These are the activations of a small neural network, seen along a few directions. Each row is one input.
Each table varies a few parts of the input and shows all the possible inputs, shuffled.
Descriptions start from the smaller parts, as in this example, which fits no table here: values(3) and (point or ring(11) or (line(4) and ring(5))).
Shared parts are said once, and a part with two or three values counts as separate values.
In the rows, 128 means zero.

Table:
R1: [119 104 170 113 195 136 103 217 167 124 123]
R2: [153 164 129  43  49 121 142 131 130  76 133]
R3: [106 106 101 192  87 129 131 131 114 162 125]
R4: [126 126 137 222 102 130 112 134  92 136 102]
R5: [121  87 130  76 194 148 100 158 157  93 135]
R6: [158 166 145  83 143 117 169  52 139 136 169]
R7: [124  92 135 213  86 132 126 134 121 127 121]
R8: [ 95 149 109 209 106 129 117 123  82 170  94]
R9: [153 169 128  43  80 112 133 111 136  98 148]
R10: [ 96 122  96 192  96 128 130 126 105 175 117]
R11: [112  86 104  89 250 125 109 153 151 126 118]
R12: [157 157 146  82 113 131 166  69 137 121 154]
R13: [ 90 142  96 199 101 128 125 126  86 180 103]
R14: [118  98 147 111 218 135 105 199 162 132 119]
R15: [115  94 123 109 238 129 109 179 160 133 118]
R16: [114 143 126 218 107 131 111 128  83 151  97]
R17: [129 107 142 221  97 131 114 135 105 126 111]
R18: [148 178 126  45 105 104 133  92 142 112 162]
R19: [162 144 148  79  55 151 173 108 123  82 125]
R20: [120  83 118  76 217 136 103 147 155 110 124]
R21: [162 149 147  80  88 142 166  87 130 105 141]
R22: [149 187 125  46 134  89 136  74 144 126 177]
R23: [117  92 115 200  84 129 131 132 122 142 129]
Question: What is each input in this table made of?
Answer: line(6) or (values(2) and line(4)) or ring(9)
Question: Change only the values(2) part in R9. List by row number the other rows that result.
Answer: R21

Table:
R24: [145 160 136  11 156 120 139 111 158 106 153]
R25: [129 162 127 165 109 128 144 103 100 153 114]
R26: [145 162 127   8 150 107 137 127 163 112 152]
R27: [112 122 132 175 156 143 119 162 113 146  93]
R28: [138 132 142 160 124 115 118 120 121 129 132]
R29: [118 130 136 163  88 130 131 138 121 142 133]
R30: [107 132  96 153 111 120 110 120 102 143 120]
R31: [147 114 141 103  74 136 149 144 128  58 113]
R32: [159 125 145  46 189 134 139 108 165  92 164]
R33: [ 94 108  98 161 144 130  94 159 116 139 105]
R34: [124 105 113 158 124 130 144 104 123 147 131]
R35: [106 105 140 174 121 140 115 178 134 137 118]
R36: [101 119  97 156 125 124 101 137 108 141 115]
R37: [118  90 113 161 139 135 136 122 128 145 125]
R38: [123 148 132 162  75 126 140 117 121 145 138]
R39: [111  79 114 168 159 140 130 143 136 144 114]
R40: [119 132 131 170 138 137 127 142 105 148 102]
R41: [129 122 110 157 110 126 154  83 122 150 137]
R42: [125 107 144 170 158 124 102 160 134 125 115]
R43: [113 116 138 167 102 136 123 157 126 139 128]
R44: [112 149  94 152  97 116 119 101 102 146 126]
R45: [151 138 147  31 175 135 136  99 157  94 160]
R46: [123 145 130 166 123 133 135 124 100 150 108]
R47: [143 150 140 159 110 111 127  99 120 132 137]
R48: [153 148 122  14 162 100 137 144 169 109 155]
R49: [142 154 147  18 159 130 139  97 153 101 153]
R50: [133 119 144 163 139 119 110 138 127 127 126]
R51: [162 110 147  95  66 159 127 146 132  85 118]
Question: What is each input in this table made of?
Answer: values(2) or line(6) or (line(4) and values(5))
Question: A walk changes only the line(6) part. It starts at R48 and steps to R26. List the rest of the walk in order.
Answer: R24, R49, R45, R32
Question: Which other rows belong to the same alternative as R51? List them by row number.
Answer: R31

Table:
R52: [132 116 125 154  93 139 142 112 118 123 124]
R53: [121 113 138 156 167 134 114 150 128 134 113]
R54: [163 141 149  24 108 131 140 128 157  71 148]
R55: [147 133 139  15 185 125 132 135 170  97 150]
R56: [126 132 126 137 159 118 130 109 135 152 144]
R57: [116 105 128 175  82 139 114 173 117 123 105]
R58: [119 106 116 145 164 130 127 116 128 142 127]
R59: [128 171 111 132  84 114 139  89 102 146 131]
R60: [138 141 137 145  88 123 143 105 123 130 139]
R61: [101  97 116 166 152 131 100 178 127 137 107]
R62: [111 161 101 122 156 110 126  92 115 167 136]
R63: [134 120 149 165  97 143 129 146 116 115 111]
Question: The inputs of R59 and R62 match in every part but one. If R57 is changed in the same way as R59 into R62, which row does it become?
Answer: R61
Question: What is each input in this table made of?
Answer: values(2) and (point or line(5))
Question: Change only the values(2) part in R54. List by row number the other rows that result.
Answer: R55

Table:
R64: [145 122 141 117 145 123 144  84 141 125 153]
R65: [113 124 128 185 101 142 121 128 108 153 107]
R66: [115 151 112  88 145 109 113 127 137 143 148]
R67: [154 136 151  96 118 147 144 124 131  93 130]
R68: [126 129 109 111 140 116 141 104 145 146 151]
R69: [114  69 141 138 218 141 101 192 159 123 115]
R70: [136 147 132  79 114 127 123 146 129 100 113]
R71: [128 110 108 106 106 131 143 126 138 119 132]
R72: [124 131 144 196  81 121 120 150 124 132 127]
R73: [148 104 140 112 110 140 143 105 136  98 134]
R74: [128 120 131 190  90 124 127 141 108 148 120]
R75: [112 129  97 179 149 130 114 115  96 152 101]
R76: [134 165 138  81 148 108 126 127 134 130 130]
R77: [ 99 124 113 184 123 132 131 124  97 148 108]
R78: [119 132 108  85 109 126 112 151 128 113 130]
R79: [152 154 154  98 152 130 145 104 138 124 147]
Question: What is each input in this table made of?
Answer: point or line(5) or (values(2) and ring(5))
Question: A walk changes only the ring(5) part. It starts at R64 and steps to R68. List the rest of the walk in order.
Answer: R66, R76, R79

Table:
R80: [123 112 125 118 186 133 128 119 140 139 130]
R81: [117  91 131 229 109 141 124 149 110 143 102]
R82: [136 140 123 101  77 124 134 124 124 112 131]
R83: [122 119 131  94 155 125 116 166 151 116 130]
R84: [128 138 123 140 154 114 132  86 125 149 143]
R85: [117 153 104 128 146 108 117 107 118 154 135]
R86: [153 119 155  99 123 142 134 137 140  89 129]
R87: [138 132 139  88 114 131 121 154 136  94 120]
R88: [139 105 148 104 163 135 126 148 155 114 139]
R89: [137 152 133 134 107 125 154  86 118 139 140]
R90: [111 127 107 107 179 123 116 140 130 142 124]
R91: [128 166 118 121  96 119 138 104 114 148 132]
R92: [ 97 109 118 216  99 137 104 166  99 148  96]
R93: [147 129 136 113  86 135 146 107 132 105 140]
Question: What is each input in this table made of?
Answer: values(2) and (point or ring(6))
Question: The inputs of R93 and R82 match in every part but the values(2) part. If R80 is changed in the same way as R93 into R82, which row does it become?
Answer: R90
